These are the activations of a small neural network, seen along a few directions. Each row is one input.
Each table varies a few parts of the input and shows all the possible inputs, shuffled.
Descriptions start from the smaller parts, as in this example, which fits no table here: ring(8) and (point or line(11) or (values(3) and line(6))).
Shared parts are said once, and a part with two or three values counts as separate values.
In the rows, 128 means zero.

Other details of the inputs vary at random and push rows far along three fixed directions, the same in every table; ignore that.

Table:
r1: [177 129 159  69  87  53 196 185 165 105 164  83]
r2: [233 119 108 145 116 224 145  91 104  90 110 167]
r3: [100 122 135  98 150 185 140 144  71 163 119 138]
r4: [160 127 167  98 113  54 156 158 169 108 152  93]
r5: [122 121 127 117 157 204 125 142  58 148 119 142]
r6: [ 50 163 138 134 157 152  87 111 122 150 106 142]
r7: [179 119 154  59 114 137 145 179 113 125 138 117]
r8: [ 45 150 114 166 147 120 123 135 120 171 127 114]
r9: [124 135  99 160 106  44 149  85 182 128 141 133]
r10: [ 36 174 140 154 161 167  82 130 117 154 106 125]
r11: [ 76 155 126 143 154 131  92 119 124 137 121 130]
r12: [129 119 146 121 164 208 117 138  71 150 117 130]
r13: [116 142 110 152 129  85 122 107 148 123 133 127]
r14: [154 101 159  85 146 168 160 177  74 148 137 109]
r15: [ 75 107 147 102 122 148 135 180 105 136 132 101]
r16: [ 30 155 149 147 180 140  80 137 115 169 118 110]
r17: [131 105  95 175  98  70 119  89 176  89 135 136]
r18: [105 101 113 136  92  49 124 141 172 126 144 112]
r19: [ 98 106 109 148  90  33 141 105 191 111 143 122]
r20: [148 113 150  71 135 164 156 176  70 138 142 116]
r21: [241 108 101 136 114 210 125  92 103 103 110 176]
r22: [129 139 134 106 115  78 147 123 161 121 138 123]
r23: [ 88 146 108 151 121  52 112 124 166 152 136 116]
r24: [189 124 166  60 110 119 160 172 120  96 145 114]
r25: [184 130 100 195 138 155 102  52 151  97 106 161]
r26: [179 145  88 195 121 165 114  57 153  92 104 165]
r27: [185  68 163  75 103 122 168 176 122  98 148 101]
r28: [192 134  85 176 117 150 119  37 158  89 103 181]
r29: [ 92 156 123 151 142 142  72 112 135 141 108 145]
r30: [ 73 129 126 117 141 114 124 167 102 184 136 113]
Each input here is: values(5) and (point or line(5)).
Question: The inputs of r11 and r7 match in every part but the values(5) part. If r17 is changed in the same way as r11 into r7, which row does it become?
Answer: r18
Question: Which other rows does r6 become when the values(5) part takes its other values? List them by row number.
Answer: r4, r10, r24, r29
Question: Which other rows agree with r19 in the values(5) part? List them by row number.
Answer: r3, r6, r9, r22, r28

Table:
r31: [147  98  84 176 105 130 112  75 139 105 119 171]
r32: [151  86 147  82 126 204 120 175  84 123 116 123]
r33: [ 93 140 108 165 133  15 147 122 171 170 149 102]
r34: [114 144 102 169 130 116 142 110 140 147 126 133]
r35: [224  66 117 135  89 148 160 108 129  62 132 142]
r36: [ 19 118 143 145 168 183  86 143  93 156 105 117]
r37: [144 101 129 106 100  94 149 144 145 121 133 129]
r38: [159 126 174  56 116 119 130 191 131 100 141  99]
r39: [157 157 172  66 143  88 162 182 114 146 150  92]
r40: [199 130 152  87 122 101 178 152 127 135 153 108]
r41: [102 144 180  54 139 143 119 184 100 135 127 118]
r42: [138 153  94 170 117  99 119  59 177 117 122 148]
r43: [104 138 124 147 119 108 100  99 159 126 120 146]
r44: [182  79  97 150 100 162 112 109 122  91 120 148]
r45: [112 121  76 174 136 159 115  77 112 135 116 162]
r46: [ 22 138 157 110 134  72  97 182 147 166 145  81]
r47: [142 174 146 109 116  57 166 153 161 124 149 100]
r48: [123 122  90 180 122  25 152 108 161 152 159 117]
r49: [181 158 124 113 131 155 129  96 135  95 117 152]
r50: [100 126 144 150 150 198  83 104 115 117 103 140]
r51: [ 46 177 131 155 166 172  99 124 100 180 114 128]
r52: [129 117 119 120 143 210 147 150  55 154 126 140]
r53: [158 112 122  94 124 156 158 134 106 132 123 134]
r54: [126 146 140 160 144 156  87  90 151  84 108 143]
Question: The inputs of r39 and r48 match in every part but one. If r47 is changed in the same way as r39 into r48, which row does it become?
Answer: r52
Question: What do these inputs look like to the network?
Answer: line(4) and line(6)
Question: Which other rows does r34 become when the line(6) part takes its other values? List them by row number.
Answer: r32, r33, r36, r37, r53
Question: Which other rows does r50 become when the line(6) part takes its other values? List them by row number.
Answer: r40, r42, r43, r46, r51

Table:
r55: [109 113 170  79 148 213 126 179  69 113 125 105]
r56: [237 120 138  80 120 207 160 128  94 112 119 147]
r57: [159  89 130 130 131 240 101 138  69 118 108 155]
r58: [174 119 112 137 149 213  94 108  86 113 108 159]
r59: [ 93 136 142 101 146 111 112 170 101 158 143 100]
r60: [111 147 123 146 105   9 136 145 184 144 156 101]
r61: [157 128  89 159 103  76 149  91 167 101 134 135]
r62: [ 93 176 130 168 158 140  82  98 140 119 116 126]
r63: [240  93 108 119 101 150 150 112 126  76 127 147]
r64: [ 89 113 184  86 134 113 149 176 119 121 144  89]
r65: [124 128 109 151 144 197 112  95 108 137  99 152]
r66: [138 126 149 110 154 161 106 135  91 143 124 137]
r67: [112 156 154 131 139 138 119 150 135 122 125 114]
r68: [ 66 175 143 164 168 153  76 106 139 146 108 119]
r69: [152 111 112 148 125 227 122 110  88 115 105 166]
r70: [218  94 149  71 108 123 165 168 126 114 146 111]
r71: [190  91 135 115 109  89 150 129 143 102 140 128]
r72: [216 142 162 104 131 226 125 138  97  89 111 144]
r73: [188 126 174  74 126 151 158 165 129 103 134 103]
r74: [122 126 134 126 144 112 123 129 125 141 131 132]
r75: [196 127 129  77 105 114 188 150 122 109 149 120]
r76: [212 105  76 207  99 101 110  42 195  81 115 161]
r77: [127 104 105 182 135 151  99  74 130 114 113 161]
r78: [ 73 142 117 138 138  61 118 143 146 153 145 104]
r79: [131 125 135  62  90 110 111 140 152  88 127 139]
r80: [194  79 142  89  88 127 170 175 118 104 147 116]
r81: [183 126  89 169 109 141 141  63 159 102 111 158]
r82: [142 110 174  14  94 112 137 172 132  99 133 133]
r83: [144 128 126 119 125 107 143 133 143 140 135 119]
r84: [ 93  98 132 115 140 171 107 157  80 138 130 117]
r85: [ 58 145 140 124 158  95 122 143 121 169 134 117]
r86: [ 89 147 125 109 132  82 149 154 128 152 147 105]
r87: [ 42 150 117 161 160 134 108  98 116 161 111 140]
r88: [172 123 146 101 129 108 142 136 124 127 139 128]
r89: [188 138 106 150 106  68 167  78 177 101 138 149]
r90: [ 78 168 117 130 151 140 116 122 103 160 125 127]
r91: [ 92 107 149  77 116 117 174 178 111 155 148  92]
r92: [ 49 141 141 168 145 160  89 131 126 129 113 121]
r93: [167 132 153  75 107  45 189 157 146 130 161 105]
r94: [107 123  93 169 139 193 105  86 101 122 109 158]
r95: [ 30 127 126 148 127  87 119 159 130 166 139 104]
r96: [149 133 143  73 110  52 173 179 135 135 166  89]
r97: [ 71 152 136 123 147 102 116 144 129 176 133 105]
r98: [ 89 120 126 144 125  33 133 128 165 140 143 110]
r99: [ 70 167 108 167 143 134 111 112 128 160 117 141]
r100: [ 86 140 169  71 154 118 140 181  87 174 142 104]
r101: [142 110 124 139 114 114 122 143 134 123 129 126]
r102: [128 150 180  90 131  65 151 159 153 119 150  91]
r103: [ 67 110 113 185 145 118  83  92 132 140 121 140]
r104: [145 119 135  77 126 167 163 159  83 128 131 120]
r105: [101  84 159  76 118 104 147 197 112 152 153  81]
r106: [ 95 164 121 148 141  92 128  95 141 151 129 137]
r107: [117 129 163 113 116  33 158 147 178 105 149  89]
r108: [177 123 134 113 151 229 103 121  81 136 104 150]
r109: [153 151 132 168 124  58 132  84 200  87 133 129]
r110: [165 134 115 141 111 104 142 128 148 121 134 136]
r111: [ 72 129 158  91 144 121 120 205  94 175 141  96]
r112: [ 70 127 106 179 141 126 111  81 133 138 118 149]
r113: [160 124 128 108 100 120 171 147 128 120 135 126]
r114: [110 162 125 165 145 114 103 103 159 105 123 123]
r115: [103 111 155  74 136 233 147 187  43 153 121 126]
r116: [ 79 170 113 165 148 152  97 112 115 162 112 145]
r117: [ 15 150 149  84 135 184  53 162 102 151  96 146]
r118: [125 129  93 196 140 188  77  82 120 124  94 169]
r119: [ 77 173 118 153 143 141 110 119 117 164 119 137]
r120: [146 106 162 103 145 249 117 141  83 106 106 129]
r121: [172 122 158  52  95  80 202 206 125 133 163  95]
r122: [166 130  83 200 122 122 120  35 165  96 107 177]
r123: [232 127  93 185  99 117 112  72 169  85 122 166]
r124: [148 115  97 174 109  72 124  88 184 116 127 130]
r125: [165 150 102 142 108  70 149 100 163 114 143 130]
r126: [192 119 124 132 134 178 106 108 116 122 115 146]
r127: [ 66 111 121 134 144 152 104 144  95 147 128 118]
r128: [102 103 108 161  95  15 142 120 198 130 154  99]
r129: [141 138 124 129 128  89 152 112 146 129 136 136]
r130: [ 90 139 153 116 162 196 101 148  89 120 110 115]
r131: [122 152 108 214 142 185  73  65 148  95  88 163]
r132: [  7 135 132 140 142  75 134 135 129 172 141 107]
r133: [151 117  85 189 134 158  84  71 131 103 107 160]
r134: [  9 155 124 125 148 183  30 103 130 149  84 159]
r135: [101 143  96 186 139 178  97  89 118 136  98 163]
r136: [119 141 123 178 122  78 117  90 197 101 121 115]
r137: [ 65 142 140  92 150 108 133 180 101 169 144  96]
r138: [142 132 130 106 129 135 150 137 125 143 130 124]
r139: [136 107 108 144  98  83 158 110 166 119 140 121]
r140: [239 101 128 102 122 197 142 123 109 103 118 150]
r141: [141 142 116 129 118  98 155 115 156 136 134 124]
r142: [142 120 152  85 143 198 126 183  69 148 123 128]
r143: [102 126 140 127 161 150 100 133  99 151 121 135]
r144: [ 93 127 131 122 108  48 152 168 152 147 149  97]
r145: [137 106  98 170 100  77 138  92 179 115 136 128]
r146: [ 93 163 109 175 143 133  92 107 131 154 116 144]
r147: [217  79 137  96 113 188 162 125  94  92 127 152]
r148: [191  90 119 105  92 110 171 139 132  93 151 121]
r149: [182  96 147  71 116 157 166 167 103 126 131 115]
r150: [138 112 116 114 112 145 159 130 110 114 136 128]
r151: [ 21 139 132 145 154  69 113 136 133 173 132 109]
r152: [206 146  96 160 108 125 144  62 165 105 120 156]
r153: [148 132 130 107 136 140 123 143 104 133 134 124]
r154: [159 123  89 165 103  65 141  92 174  99 137 132]
Question: The inputs of r74 and r140 match in every part but one. If r143 is changed in the same way as r74 into r140, which row does it become?
Answer: r70
Question: The inputs of r82 and r134 match in every part but one. If r107 is changed in the same way as r82 into r134, which row does it become?
Answer: r136
Question: What do these inputs look like to the network?
Answer: values(4) and (point or (line(4) and (point or line(5))))
Question: Which other rows does r72 become when the values(4) part takes its other values? List them by row number.
Answer: r62, r68, r102
Question: Start at r93 and move only the line(4) part, one step at a time. The first step leads to r129. Which rows follow, in order?
Answer: r122, r112
Question: Start at r55 and move only the line(4) part, one step at a time. The first step leads to r130. Which rows follow, in order?
Answer: r114, r62
Question: Which other rows does r120 become when the values(4) part takes its other values? List them by row number.
Answer: r55, r64, r92
